array([150, 106, 107, 105, 113]) Answer: 105

array([[146, 118, 100, 151, 157, 145],
       [133, 125, 120, 130, 132, 130],
       [126, 132, 131, 135, 133, 133]]) Answer: 157

array([137, 129, 126, 140, 151, 125, 141]) Answer: 125

array([122, 123, 125, 145, 152, 153, 124]) Answer: 153

array([[115, 114, 136, 118, 132],
       [151, 101, 114, 131, 123]]) Answer: 118

array([127, 101, 122, 136, 142]) Answer: 136

array([156, 100, 102, 101]) Answer: 102
---
[[148 134 137 136]
 [150 152 121 120]]	121

[[113 140 146 140 134]
 [111 141 149 139 132]
 [107 143 155 135 128]]	149

[[137 129 158 148]
 [125 126 126 127]
 [122 126 127 128]]	126

[[149 143 154 141 151 155]
 [130 126 128 130 141 151]]	128

[[154 145 118 136 110]
 [123 123 145 130 116]]	145

[[118 124 122 125 124 129 129]
 [114 124 125 125 127 128 126]
 [152 148 141 137 132 128 126]]	125

[[141 104 109 151 108]
 [103 134  98 105 131]]	98
---
[[128 139 122 118 103]
 [129 130 130 123 115]] Answer: 128, 115

[142 112 119 101 158] Answer: 142, 158

[126 103 147 150] Answer: 126, 150

[[125 149 131 111]
 [122 130 151 117]
 [118 117 108 134]] Answer: 125, 134

[108 145 150 101] Answer: 108, 101

[137 137 109 102 116 144] Answer: 137, 144

[126 147 157 127] Answer: 126, 127

[105 117 104 126] Answer: 105, 126
---
[[144 138 142 127 139 128 119 141 129 117 141 107 111 138 140]
 [132 138 131 131 130 124 134 139 122 135 131 108 129 126 132]
 [147 142 124 119 126 142 120 128 125 117 134 111 146 123 142]
 [133 131 125 137 121 116 136 137 138 133 125 146 112 134 119]
 [132 135 122 130 120 132 129 140 117 142 126 146 134 125 134]
 [146 146 125 120 123 143 124 137 117 122 142 147 143 120 128]
 [108 128 115 122 116 114 131 133 120 113 124 106 134 113 119]
 [149 142 114 131 123 143 126 123 122 142 132 150 138 132 139]
 [129 127 130 124 129 117 123 119 130 140 117 148 130 130 135]] ==> 135

[[140 118 116 126 152 154]
 [134 124 140 128 106 101]
 [109 135 120 113 114 121]
 [132 132 150 115 150 115]
 [110 115 135 132 142 103]
 [154 118 153 121 130 152]
 [112 132 123 131 117 117]] ==> 117

[[121 121 125 124 133 129 132 120 121]
 [121 121 125 122 135 148 130 128 121]
 [121 121 125 130 136 129 130 116 121]
 [121 121 125 130 136 129 130 120 121]
 [104 121 125 130 136 133 130 120 121]
 [121 121 135 130 136 129 130 120 121]
 [121 121 114 130 129 110 128 139 121]
 [121 121 125 130 136 129 130 120 121]] ==> 121

[[135 119 139 137 116 131 145 142 143 118 133]
 [129 124 118 148 117 123 117 130 144 127 110]
 [124 113 123 140 123 125 138 130 141 131 110]
 [125 112 125 134 132 136 150 140 134 118 127]
 [132 122 130 138 135 130 113 143 135 149 130]] ==> 130

[[128 129 126 125 127 131 124 123 130 129]
 [128 129 123 121 126 137 121 116 131 130]
 [128 124 130 129 139 129 141 125 125 121]
 [133 129 128 127 118 116 128 130 126 117]
 [129 128 135 133 126 136 124 140 143 134]
 [129 126 123 135 130 125 127 135 103 142]
 [129 126 124 134 130 126 127 133 108 140]
 [133 127 126 128 126 118 134 127 118 117]
 [135 125 138 137 123 142 125 145 145 134]
 [119 132 132 128 129 128 122 132 142 135]] ==> 135
---
[[123 104 135 132 138 115 131]
 [120 114 133 136 129 124 132]
 [122 100 134 133 142 118 131]] Answer: 138

[[133 157 127 134 117 119]
 [141 119 155 117 128 125]
 [106 112 133 116 136 137]] Answer: 134

[[138 117 148 129 103 124]
 [142 144 136 154 129 117]
 [116 146 111 134 152 104]] Answer: 129

[[140 124 130 114 121 134]
 [145 131 131 120 125 138]
 [106 123 121 130 131 118]] Answer: 114

[[139 135 141 156 143 131]
 [138 136 139 108 120 109]
 [135 118 132 157 125 139]] Answer: 156

[[151 144 154 115 145]
 [103 141 129 123 130]
 [156 134 157 122 143]] Answer: 154

[[126 132 110 110 105]
 [112 128 119 126 109]
 [113 127 119 127 129]] Answer: 110

[[156 121 136 134 106 126 148]
 [119 117 129 148 120 147 145]
 [123 129 141 133 121 136 133]] Answer: 106

[[137 141 130 145 116]
 [130 107 136 129 133]
 [114 111 135 118 127]] Answer: 130

[[119 117 136 143]
 [136 107 149 152]
 [136 107 149 151]] Answer: 117
---
[125 103 122 128 130 110 145] yields 103

[[141 127 139 113]
 [148 127 146 107]
 [127 128 125 130]] yields 127

[139 152 140 115 120 140] yields 152

[103 134 128 142 143 118 143] yields 134

[150 104 136 119 146] yields 104

[101 146 126 150 129 130 128] yields 146

[133 134 144 120 112 152 110] yields 134

[[114 140 125 144]
 [136 157 147 117]] yields 140
---
[115 141 117 131 139 154]	117
[122 151 147 137 151 130]	147
[104 102 140 110 122 106]	140
[128 126 130 154 127 156]	130
[143 131 122 104 142 146]	122
[101 122 122 120 130 130]	122
[114 131 108 115 106 107]	108
---
Input:
115,121,110,143,129,134
123,110,116,138,133,121
130,146,149,111,120,136
Output: 149

Input:
143,109,137,150,142,151
123,124,144,130,121,146
125,104,108,106,115,146
Output: 108

Input:
107,106,148,147,140,110
130,150,151,106,151,149
105,108,123,149,105,107
Output: 123

Input:
137,130,150,123,133,131
126,123,128,121,128,134
128,131,128,126,127,134
Output: 128

Input:
122,125,106,108,117,142
124,133,129,128,131,129
128,133,132,140,143,123
Output: 132

Input:
136,150,123,137,115,130
139,151,124,137,112,122
140,153,129,126,118,127
Output: 129

Input:
102,109,120,127,108,112
143,116,122,143,115,117
145,132,133,148,144,144
Output: 133
---
153  149  101  100
151  140  103  101
116  156  151  101
-> 101

111  109  142  119  128  126  139
121  130  117  107  126  148  104
125  107  136  151  145  140  112
-> 104

157  133  128  128
136  158  135  128
128  128  130  147
-> 128

128  128  127  130  129  135  131
117  133  126  136  131  149  135
135  121  117  128  126  136  132
-> 135

122  143  127  136
153  103  126  124
136  139  120  106
-> 124

139  133  144  118  120  116
129  145  115  124  111  145
128  107  149  125  155  110
-> 145

138  120  149  146  123  136  150
127  127  141  145  130  125  145
130  120  147  149  124  128  151
-> 145

122  119  121  142
115  114  116  147
139  145  146  103
-> 147

140  149  110  149  109  134
139  146  110  146  109  134
141  151  110  151  110  133
-> 134
---
[[100 103 128 128 128]
 [102 114 127 129 115]
 [102 116 129 126 120]] -> 120

[[108 108 113 107 127 120 141]
 [104 113 111 135 126 105 143]
 [108 151 150 101 125 105 149]] -> 149

[[113 128 118 131 120]
 [115 131 118 133 122]
 [138 116 104 124 132]] -> 132

[[107 107 108 108]
 [148 148 148 148]
 [108 108 108 107]] -> 107

[[132 133 154 107 135 138]
 [148 123 118 112 137 121]
 [125 109 132 143 133 132]] -> 132

[[102 119 123 118 134]
 [108 140  99 105 153]
 [146 129 126 137 122]] -> 122

[[116 121 124 108 129 122 123]
 [119 137 128 148 122 121 123]
 [140 139 136 102 150 137 138]] -> 138

[[111 118 131 125 129 116]
 [103 112 131 132 131 121]
 [157 145 128 128 121 135]] -> 135
---
[[153 158 106 151 125]
 [124 143 111 136 124]] result: 158

[123 103 127 150] result: 103

[116 153 133 138 107 129] result: 153

[149 114 133 114 149 145] result: 114

[116 147 137 111 102 103] result: 147

[[103 127 127 124 101]
 [106 131 126 108 120]] result: 127

[140 102 114 103] result: 102

[[118 150 117 120 123 122 115]
 [114 138 116 123 123 132 142]
 [124 124 123 121 132 134 143]] result: 150

[[117 122 113 129]
 [101 151 157 136]
 [131 121 148 147]] result: 122
